A small network was trained on made-up records. Each row is its average activation on records with the value named, seen along a few directions.
Values that are neighbours, or in one group, have similar rows; names and order tell nothing.
Random noise pushes rows far along 6 fixed directions. That doesn't count. These rows show it; they differ only by the noise:
82 82 220 -298 36 -52 137 221 -68 457 -16 272 241 253 -127 120 94 50 115
 -269 70 -274
-5 -420 136 8 367 327 -193 791 170 135 190 -77 391 315 -307 43 638 29 95
 101 511 446
426 -24 325 -14 -14 -444 542 -409 158 -222 44 356 169 513 160 -456 -406
 -9 -11 209 85 324
219 49 60 -108 167 65 -98 -51 25 -42 482 156 77 -33 106 44 -84 -37 272
 110 421 -159
-24 -364 104 92 163 160 -49 369 -161 13 -323 -268 -190 -21 -316 151 273
 -100 -200 142 94 61
80 -351 283 189 1 -80 226 240 132 -160 -350 -54 87 387 -290 -310 227 28
 -209 218 -101 486
-48 -75 288 156 -323 -99 40 135 176 -245 -39 66 221 269 -332 -427 201
 160 -173 66 -494 -13
-162 434 116 230 -627 195 -483 -116 352 -345 336 143 38 -345 -225 -401
 250 336 393 52 -678 -442


SUKO, 11 values:
gidi: -63 90 -287 302 -169 31 -132 -670 87 -673 11 -267 -497 -516 394 -48 -478
 -77 54 372 -242 -26
big: -55 -1 -293 -232 130 284 -51 -54 -451 -111 50 -146 -293 -285 62 421 -286
 -292 -211 -217 297 -443
fodeg: -75 -269 -163 103 175 -7 67 372 189 -5 -148 -82 373 290 85 -120 236 28
 -41 -4 99 804
mifa: -128 118 -191 222 -272 -57 -334 84 479 -423 711 30 565 18 90 -399 61 229
 95 102 -480 54
letob: 19 274 6 -52 -113 91 -83 -240 -108 94 -215 78 -394 -330 -85 164 -52 8
 122 -58 -76 -414
sen: -191 -83 -53 141 174 14 29 281 34 346 -297 -210 -108 -31 14 224 312 93
 -20 21 141 503
geve: -242 492 -105 -212 70 140 -182 -195 55 604 -35 244 -74 -345 350 389 130
 208 574 -389 246 -103
reg: 189 243 -108 16 -49 34 -119 -500 99 -293 314 86 -161 -149 133 -276 -208
 -109 181 146 178 32
samer: -107 140 -15 -26 -419 81 42 -253 -83 -539 472 72 84 66 -33 -280 -278 16
 -191 -121 -281 -370
padop: -250 149 -459 30 118 363 -502 400 52 499 -300 -339 -194 -539 36 415 406
 -64 352 -65 -16 192
miv: 293 99 8 87 158 -361 101 -442 312 31 503 298 280 177 497 -248 -293 169
 289 158 341 341
The values of SUKO form 3 separate groups.
- Which other values are in the same group as sen? Give them in the order they are listed. => geve, miv
- Which other values are in the same group as fodeg? Give them in the order they are listed. => gidi, mifa, padop

LEMEK, 16 values:
sul: 28 -92 270 39 -145 -30 38 212 28 -50 -168 21 137 218 -396 -236 264 66
 -192 -15 -255 -2
nak: -60 364 70 -428 71 -160 169 271 170 914 132 440 617 352 161 203 160 231
 368 -536 27 -80
bam: 141 162 112 -10 -56 45 -165 -61 -55 195 -4 92 -181 -234 -133 75 110 75
 287 -6 20 -283
rakin: 168 -97 -30 87 223 -251 160 -332 -207 33 -475 -188 -518 -264 207 173
 -254 -208 -44 263 94 190
zas: -179 -151 -273 265 65 14 -473 -124 -307 -298 144 -513 -434 -701 44 324
 -70 -110 -226 259 -202 -475
kofe: -2 -235 -95 -89 213 -38 47 184 -319 133 -235 -244 -137 -87 -95 313 -59
 -195 -356 -33 58 -230
futut: 118 -86 -9 213 167 149 -162 11 113 121 -379 -134 -349 -236 5 70 242 20
 371 247 233 431
bute: -510 29 -91 156 -290 276 -267 311 194 -195 247 -151 253 17 -116 -90 392
 237 -115 -124 -335 47
zit: -185 -64 -36 -159 -56 -153 355 98 -284 115 -525 -25 -67 215 -107 165
 -166 -106 -556 -317 -188 -98
vavof: -106 -199 -178 -208 138 153 -28 576 -195 318 27 -181 305 182 -247 259
 108 -155 -324 -278 -4 -232
vit: -76 -234 56 -183 -75 -129 256 9 -298 -249 28 -25 115 296 -61 -68 -247
 -229 -549 -92 -182 -287
kugu: 15 127 85 -22 -110 323 29 -62 -2 109 -299 114 -255 -99 -137 -27 95 58
 286 -125 120 100
mir: -43 30 238 -213 -76 125 -5 315 -12 225 197 262 320 263 -275 -17 275 149
 98 -271 55 -259
molid: -282 186 -234 -61 43 267 -328 195 9 332 307 -91 43 -283 101 373 164 108
 164 -180 102 -286
lofi: 112 -31 -19 -183 -28 -361 248 -298 -369 -168 149 33 -44 93 109 49 -548
 -216 -492 -77 -152 -601
saf: -221 -175 45 95 -16 250 -339 476 146 19 -151 -174 110 -38 -295 13 527 62
 15 -22 -152 9
Each value of LEMEK is a pair of two hidden parts, and every pair occurs once (4 first parts, 4 second parts).
- Changing only the second part turns zas into nak. futut has the same second part as zas; what does that change turn futut into? => saf
- Changing only the second part turns zit into rakin. kugu has the same second part as zit; what does that change turn kugu into? => bam
- Changing only the second part turns lofi into vit. molid has the same second part as lofi; what does that change turn molid into? => bute
